A small network was shown many inputs. Here are its activations along a few directions, one row for each input.
In each table, some parts of the input vary, and every possible input appears once, in random order.
A made-up example of a description, with smaller parts first: one of 8 places around a ring, together with either a single point or one of 11 places around a ring or (one of 3 separate values, together with one of 6 places along a line).
Shared parts are said once, and a part with two or three values counts as separate values.
(in the rows, 128 means zero)

Table:
row 1: [ 99 150 161 136 139 153 119  83 137 100 131 123 119 149 116]
row 2: [183  75  97  84 128  78 195 174  92  89 195 143 121 106 187]
row 3: [ 75 176 195 163 154 174  70  95 161 121 114  75 139 180  52]
row 4: [118 164 109  72 198 185  79 153 148 113 210  67 120 170 119]
row 5: [127 168 140 126 162 169  93 144 156 124 174 127 142 187 109]
row 6: [175  54  99 109 119  69 195 138  72 108 141 184 132  95 166]
row 7: [150  70  99 126 113 103 175 125 117 136 151 179  87 123 158]
row 8: [ 64 213 187 177  82 140  67  54 155 162  22  94 165 106  47]
row 9: [118 116 120 172  52  70 175 115 100 151  42 146 103  66 178]
row 10: [ 87 181 159 179  73 137 112  80 123 145  14 123 163 106 116]
row 11: [188  62  57  54 168 103 156 209  88 123 233 134 137 113 182]
row 12: [176  93 109 163  67  36 188 126  66 139  36 166 142  62 197]
row 13: [165  80  48  74 171 134 132 196 130 150 237 118  91 146 170]
row 14: [144  84 123 130  87 102 182 124 127 122  88 164  74  93 168]
row 15: [ 96 158 177 141  91 170 116  91 135 125  68 135 141 125 109]
row 16: [ 81 182 132 111 209 207  22 147 187 134 207  41 156 181  56]
row 17: [185  67 125 121  85  64 197 138  77 117  88 180 120  80 190]
row 18: [ 78 193 162 141 177 183  52 118 187 123 163  73 158 183  47]
row 19: [ 79 190 187 168 141 165  60  89 179 140  49 129 160 151  39]
row 20: [171  83  74 112 143 121 174 159 123 138 194 156  88 137 156]
What is each input in this table made of?
> one of 4 places along a line, together with one of 5 places along a line
Changing only the place on the line of 4 turns row 9 into row 12. The same change can be made to row 14. Which row results?
> row 17
Change only the place on the line of 4 in row 13. List by row number the other rows that result.
> row 4, row 11, row 16
Change only the place on the line of 5 in row 3. List by row number the other rows that result.
> row 8, row 16, row 18, row 19
Change only the place on the line of 4 in row 20. List by row number the other rows that result.
> row 2, row 5, row 18

Table:
row 21: [162  75 106 120 121 113 188 148 136 100 155 199  63 117 176]
row 22: [ 74 200 168 134 168 181  53 103 165 138  93 130 160 163  59]
row 23: [134 121 111 129  85  77 151 131 102 169  74 129 161  61 146]
row 24: [101  82 215 141 129 128 166  88 114  55 142 117 155 125  94]
row 25: [169  85  72  85 156 119 168 165  92 109 200 138 107 120 171]
row 26: [159  94  82  69 146 118 131 191  98 124 177 111 150 101 156]
row 27: [103 191 172 137 163 162  58 103 172 137 118 105 145 182  61]
row 28: [156 125  85  88 130  81 121 166  88 139 149 113 185  89 159]
row 29: [145 115  81 113 103  85 125 134  93 145 111 114 175  72 142]
row 30: [ 99 170 147 157 157 163  73 136 179 136 140  67 100 176  75]
row 31: [162  79  82  85 137 124 199 157 108 100 186 158  92 138 173]
row 32: [136 120 120 155  62  84 161 118 100 145  64 159 129  86 165]
row 33: [161  72 121 152 106 102 198 123 117 110  89 185  73 123 192]
row 34: [151  95 133 151  66  94 182 110 101 139  69 184  83 101 163]
row 35: [ 75 152 157 158 149 166  72 108 181 157 156  62  79 193  94]
row 36: [ 95 175 149 174 146 173  71 112 168 160 149  86 139 179  74]
row 37: [ 94 224 175 128 152 206  58  83 163 114 101 118 180 152  76]
What is each input in this table made of?
> either a single point or one of 6 places along a line or one of 10 places around a ring
Which of the alternatives is row 27?
> one of 6 places along a line
Start at row 37 and move only the place on the line of 6, one step at a time. The first step leads to row 22. Which rows follow, in order?
> row 27, row 36, row 30, row 35

Table:
row 38: [ 84 159 184 122 206 201  90 123 188  77 173 114  99 196  53]
row 39: [101 154 213 109 204 209  87  98 178  33 162 128 125 199  71]
row 40: [160  66 101 133  35  82 229  99  92 123  49 166  49  76 227]
row 41: [ 93 186 121 134 157 180  51 121 136 188 183  46 151 152  88]
row 42: [164  70 129 190  44  80 241 103  91 119  93 172  96  95 169]
row 43: [ 63 175 188 186 106 164 107  49 178 146  77 119 106 156  77]
row 44: [ 80 161 181 208  99 166  92  74 170 176  75 104  76 162  93]
row 45: [171 186  54  80 129 105 108 167 113 174  49 223 178  82 156]
row 46: [152  52  89 100  96  44 165 182  78 126  97 167 151  28 173]
row 47: [159  17  85  91 150 106 206 188 122  82 201 175  58 125 185]
row 48: [165  83  50  54 106  98 189 167  55 117 164  93 127  72 231]
row 49: [169 200  14  80 150 168 111 143  94 165 168 160 182 128 184]
row 50: [ 86 188 132 114 140 194  66 103 144 158 179  54 172 157  72]
row 51: [165  87  66 107 110  88 191 150  64 116 204 103 173  86 173]
row 52: [110 154 144 151 183 155  58 179 204 166 173  73  62 220 101]
row 53: [174  75 104 117  86  29 173 170  76 119 101 161 167  34 146]
row 54: [ 83 178 176 118 142 128  53 124 160 163  76 107 172 106  59]
row 55: [137  48 104 168  52  85 222  96 104 127  89 183  81  84 195]
row 56: [ 84 157 181 116 196 190  85 141 188 123 175 106  86 205  59]
row 57: [ 96 146 157 135 187 182  65 142 192 144 180 102  52 198  71]
row 58: [182  40 100 108 138  90 214 177 122  76 207 169  72 132 157]
row 59: [164 181  85 168  77 157 162  92 120 157  48 238  93 136 182]
row 60: [153  61  55  86 105 106 185 158  74 120 201 107 153  77 197]
row 61: [104 175 205 121 152 147  61  97 135  69  60 113 226 107  54]
row 62: [152  61 140 189  65  59 216  69  88 123  94 187 107 122 160]
row 63: [181  37  95  53 143 114 214 197 112  85 161 152  31 111 217]
row 64: [173  29 120 113 162  80 199 161 106  80 206 178  83 163 149]
row 65: [159  63 123 113 115  19 171 157  66 131  97 173 183  73 137]
row 66: [110 189 100 148 131 150  41 150 155 200 180  16 153 177 115]
row 67: [174  70  87  66  80  41 171 185  65 121  60 149 119  20 207]
row 68: [105 196 183 102 146 204  69  76 121  74 172  74 224 156  87]
row 69: [ 89 193 159 117 171 200  77 101 136 127 179  66 202 150  79]
row 70: [111 173 122 166 139  88  32 164 170 197  70  55 146 128  86]
row 71: [157  75  87 113 133  77 177 134  47 120 203 114 183 118 164]
row 72: [ 94 166 145 135 137 116  42 146 157 193  70  83 153 128  60]
row 73: [ 88 186 185 125 155 142  61 117 151 117  73 108 195 104  47]
row 74: [ 92 172 159 229  98 133  87 100 182 192  70  82  74 174 117]
row 75: [188 154  54  86 177 169 131 168 152 119 168 230  71 175 167]
row 76: [ 65 185 215 181 110 183 109  36 176 114  76 138 127 150  80]
row 77: [ 83 173 225 184 112 189 113  17 159  62  60 131 161 157  77]
What is each input in this table made of?
> one of 4 separate values, together with either a single point or one of 4 places along a line or one of 5 places along a line
Changing only the choice among 4 separate values turns row 75 into row 45. The same change can be made to row 56. Which row results?
> row 54
Changing only the choice among 4 separate values turns row 42 into row 51. The same change can be made to row 76. Which row results?
> row 69
Start at row 39 and move only the place on the line of 5, one step at a time. The first step leads to row 38. Which rows follow, in order?
> row 56, row 57, row 52

Table:
row 78: [112 128 100 104 183 145 115 142 118 104 196  84 137 146 131]
row 79: [103 108 206 168 146 122 114  76 159 131 100 118 136 153 122]
row 80: [105 153 138 153 108 117  75 140 118 165 116 104 170 131  90]
row 81: [167  91  97  89 101  86 146 150  83 114 137 163 168  75 174]
row 82: [119 115 165 124 139 166 162  97 148 105 185 113  85 166 122]
row 83: [118 200 137 121 131 147  89 140 125 105 112 104 179 121 112]
row 84: [113 149 155 170  94 127 129 102 149 162  98 157  97 129 102]
row 85: [122 184 105 107 132 169  90 147 137 152  98 115 177 111 118]
row 86: [150  70  86 159  69  88 207 132 110 135  90 116  88 114 170]
row 87: [154  58 109 136 109 102 189 127  87 124 101 174 101  81 169]
row 88: [ 98 131 173 128 132 146 122  76 157 100  69 117 110 130  93]
row 89: [127 168 173 157 114 162 122 109 146  98  98 148 122 140 114]
row 90: [114 169 126 166 127 140 126  90 141 141  88 153 108 146 139]
row 91: [108 150 175 138 137 120  81 125 136 142 127  83 185 123  94]
row 92: [128 104 141 114 157 148 154 148 150 130 160 153  57 177 125]
row 93: [114 133 102  73 180 129 125 172 136 137 181 109 115 152 124]
row 94: [160  94  81 114  91  78 144 150  88 137 128 114 141  64 171]
row 95: [150  70 129 107  89 104 182 132 105 113 109 206 113  95 190]
row 96: [160  89 116  87 105  94 207 113 111  97 112 221 124 100 170]
row 97: [106 142 127  83 160 149 130 122 132 110 205  70 143 144 123]
row 98: [100 159 140  95 158 145  83 111 144 128  99 106 172 117 113]
row 99: [143  76 114 137  93  86 191 136 104 127  98 145  85  80 187]
row 100: [109 130 170 186  93 124 110 105 141 143 101 144 111 150  98]
row 101: [161 101 126 134 158 141 130 137 156 116 168 154  67 182 134]
row 102: [118 171 123 155 109 122  87 135 125 175 119 114 167 117  97]
row 103: [104 128 187 170 101 120 117  93 140 134 109 133 112 145  87]
row 104: [159 123  92  96 182 131  99 165 141 134 191 112 130 155 132]
row 105: [134 137  78  77 174 121  98 185 159 125 176 108  96 139 142]
row 106: [106 114 108 120 163 155 113 145 129 103 208  82 158 153 120]
row 107: [119 164 138 133 104 177 121 109 167 138  86 163 105 129 122]
row 108: [122 143 178 167 132 163 124 105 153  93  89 142 132 130  96]
row 109: [133 201 101 146 129 145  93 150 107 157 110 115 171 114 111]
row 110: [111 143 160 138 115 120  78 131 115 168 126  97 177 127  77]
row 111: [169 115  82  75 133  67 184 137  77  88 135 171 190  80 155]
row 112: [152 108 116 132 147 141 121 157 174 109 162 153  48 172 143]
row 113: [108  93 141 159 142 163 145 116 143  84 185 121  97 177 122]
row 114: [119 179 100 120 130 119  93 120 118 177 100 111 152 124 113]
row 115: [155 101  67 118  85  64 171 161  92 159 118  87 130  87 170]
row 116: [112 157 153 103 143 140  88 128 109 122  93  82 174 122  80]
row 117: [118 100 135 130 165 160 150 119 129 106 169 127  70 162 128]
row 118: [160  78  90 116 108  96 147 159  74 129 133 137 169  65 178]
row 119: [135 146 135 171 109 139 122  87 140 159  91 152 108 151 118]
Changing only one part turns row 112 into row 105. The same change can be made to row 82. Which row results?
> row 97
What is each input in this table made of?
> one of 2 separate values, together with either one of 5 places along a line or one of 6 places along a line or one of 10 places around a ring
Start at row 79 and move only the place on the ring of 10, one step at a time. The first step leads to row 103. Which rows follow, in order?
> row 100, row 84, row 119, row 90, row 107, row 89, row 108, row 88
